Each row below holds a small network's activations on one record, seen along a few directions.
Here are examples, each followed by its value of one field, P.
The word none means that the record has no P.
Other fields move the rows too, some of them a lot.
In the rows, zero is written as 500.
Strong random noise was added to every row along 5 fixed directions; ignore it. To show where, here is one row again and again, with new noise each time:
[558 526 492 636 466 528 430 474 549 492 609 535 431 580 481 462 509 478
 482 544 521 525 545 516]
[623 499 461 788 361 652 447 460 547 490 704 566 500 577 439 433 452 372
 318 603 468 656 577 468]
[537 554 482 619 466 549 343 416 523 530 698 624 487 572 509 472 463 359
 380 582 603 539 535 429]
[414 667 573 371 658 350 319 319 526 476 662 445 430 662 560 603 542 552
 597 435 623 382 515 412]
[373 550 513 234 713 289 330 535 462 551 463 585 434 572 666 554 556 545
 693 456 779 221 506 462]
[393 506 328 300 670 461 413 517 524 612 361 499 449 700 591 679 573 549
 580 377 620 499 508 431]
[607 382 299 720 391 696 564 622 569 560 424 526 462 623 444 499 517 472
 399 517 411 719 570 541]

[633 382 644 801 290 565 508 549 505 427 600 612 522 319 443 218 435 456
 539 657 409 461 495 692] : p7
[497 489 379 487 482 796 731 647 565 452 457 380 654 647 463 658 533 596
 450 396 333 753 734 337] : p6
[568 269 371 589 458 545 542 725 511 551 317 671 453 460 536 438 494 428
 519 565 550 507 509 587] : p8
[525 504 440 504 501 401 442 512 458 528 504 434 541 616 545 513 535 566
 602 471 569 450 612 484] : p5
[492 357 465 531 443 511 435 652 432 596 404 699 538 366 572 439 490 334
 454 586 680 509 422 518] : p7
[493 536 582 572 512 591 491 505 517 353 718 532 531 452 427 456 395 418
 368 478 460 549 507 404] : p1
[545 591 639 547 467 425 377 374 506 456 768 560 531 471 462 467 527 414
 420 647 607 472 521 440] : p2
[539 583 573 616 417 568 505 400 717 421 595 416 256 539 324 446 546 569
 525 535 339 617 473 579] : p2
[642 391 379 688 343 621 585 610 453 466 422 376 492 564 412 458 543 576
 534 515 420 602 659 598] : p4
[579 419 471 800 331 576 403 499 521 493 491 632 407 403 454 363 527 458
 490 643 537 523 526 620] : p7
[499 498 287 353 528 375 528 413 554 630 252 489 376 572 437 579 620 582
 640 463 475 561 244 658] : p2
[597 375 107 778 298 811 444 600 539 703 371 676 521 610 496 527 560 344
 253 592 536 794 627 422] : p5
[605 336 406 645 415 414 482 616 544 625 277 603 350 470 467 358 617 561
 654 586 511 484 416 728] : p8
[577 435 315 650 360 733 589 647 536 568 345 448 463 573 351 512 530 503
 443 490 359 788 625 545] : p4
[619 401 412 645 262 584 411 531 447 573 416 762 353 480 500 376 477 503
 349 589 462 713 490 621] : none
[419 559 409 374 581 432 342 389 471 571 456 430 521 653 523 611 548 532
 575 367 567 509 499 456] : p1
[748 467 497 845 315 490 482 565 584 566 384 645 250 380 425 138 595 544
 678 695 453 476 373 841] : p5
[424 520 296 381 543 660 457 541 646 664 268 650 185 490 413 546 568 500
 603 467 485 633 318 653] : p4
[605 470 381 820 236 702 243 386 534 629 581 798 419 425 406 342 515 237
 276 775 602 631 508 558] : p3
[430 524 507 378 583 385 403 444 499 682 418 618 394 470 496 477 530 452
 540 477 617 476 387 546] : none
[531 568 286 601 432 638 400 402 599 664 429 487 345 702 439 578 658 574
 516 530 566 722 553 531] : p6
[644 302 463 784 358 477 651 719 466 394 388 423 484 462 505 413 566 632
 611 592 413 428 700 607] : p8
[507 344 293 447 444 544 486 579 520 628 176 484 442 583 451 524 598 561
 610 456 479 587 485 646] : p3
[494 628 689 538 516 399 476 489 404 327 735 411 479 483 634 486 574 673
 722 624 662 165 787 443] : p6
[526 471 583 606 397 367 437 521 193 566 709 686 796 405 567 337 296 182
 325 684 658 349 420 360] : p1
[580 450 453 534 357 516 475 515 539 567 283 688 179 465 479 406 573 703
 611 503 330 638 390 803] : none
[334 367 302 109 682 443 519 615 366 687 233 450 685 577 606 728 418 470
 477 380 578 487 367 296] : p3

Here are new rows. What is P for each?
[536 390 540 570 424 234 516 494 378 529 332 507 528 461 491 334 461 573
 740 560 526 309 342 766] : p7
[530 461 524 678 412 643 564 627 465 366 703 421 630 499 487 466 391 389
 284 531 407 608 602 414] : p1
[581 617 663 543 451 162 478 325 360 398 660 352 547 565 527 412 483 603
 742 508 537 205 477 569] : p5
[495 512 335 561 486 659 480 455 757 604 323 524 289 631 385 644 605 472
 446 423 349 855 388 575] : p8
[436 630 533 452 521 463 463 483 438 440 727 337 581 607 597 587 535 558
 487 541 649 466 695 312] : p6
[533 592 699 563 460 489 576 473 639 254 698 248 387 541 434 471 560 654
 565 512 344 470 603 531] : p2
[517 490 367 613 424 647 406 470 341 486 650 479 658 601 560 600 488 381
 296 589 639 542 751 259] : p4
[390 694 494 375 632 476 319 324 550 520 631 462 394 703 547 656 567 564
 567 496 694 478 606 402] : p6
[494 717 598 779 368 712 350 155 665 432 822 478 465 524 384 577 504 383
 290 569 323 797 489 414] : p7
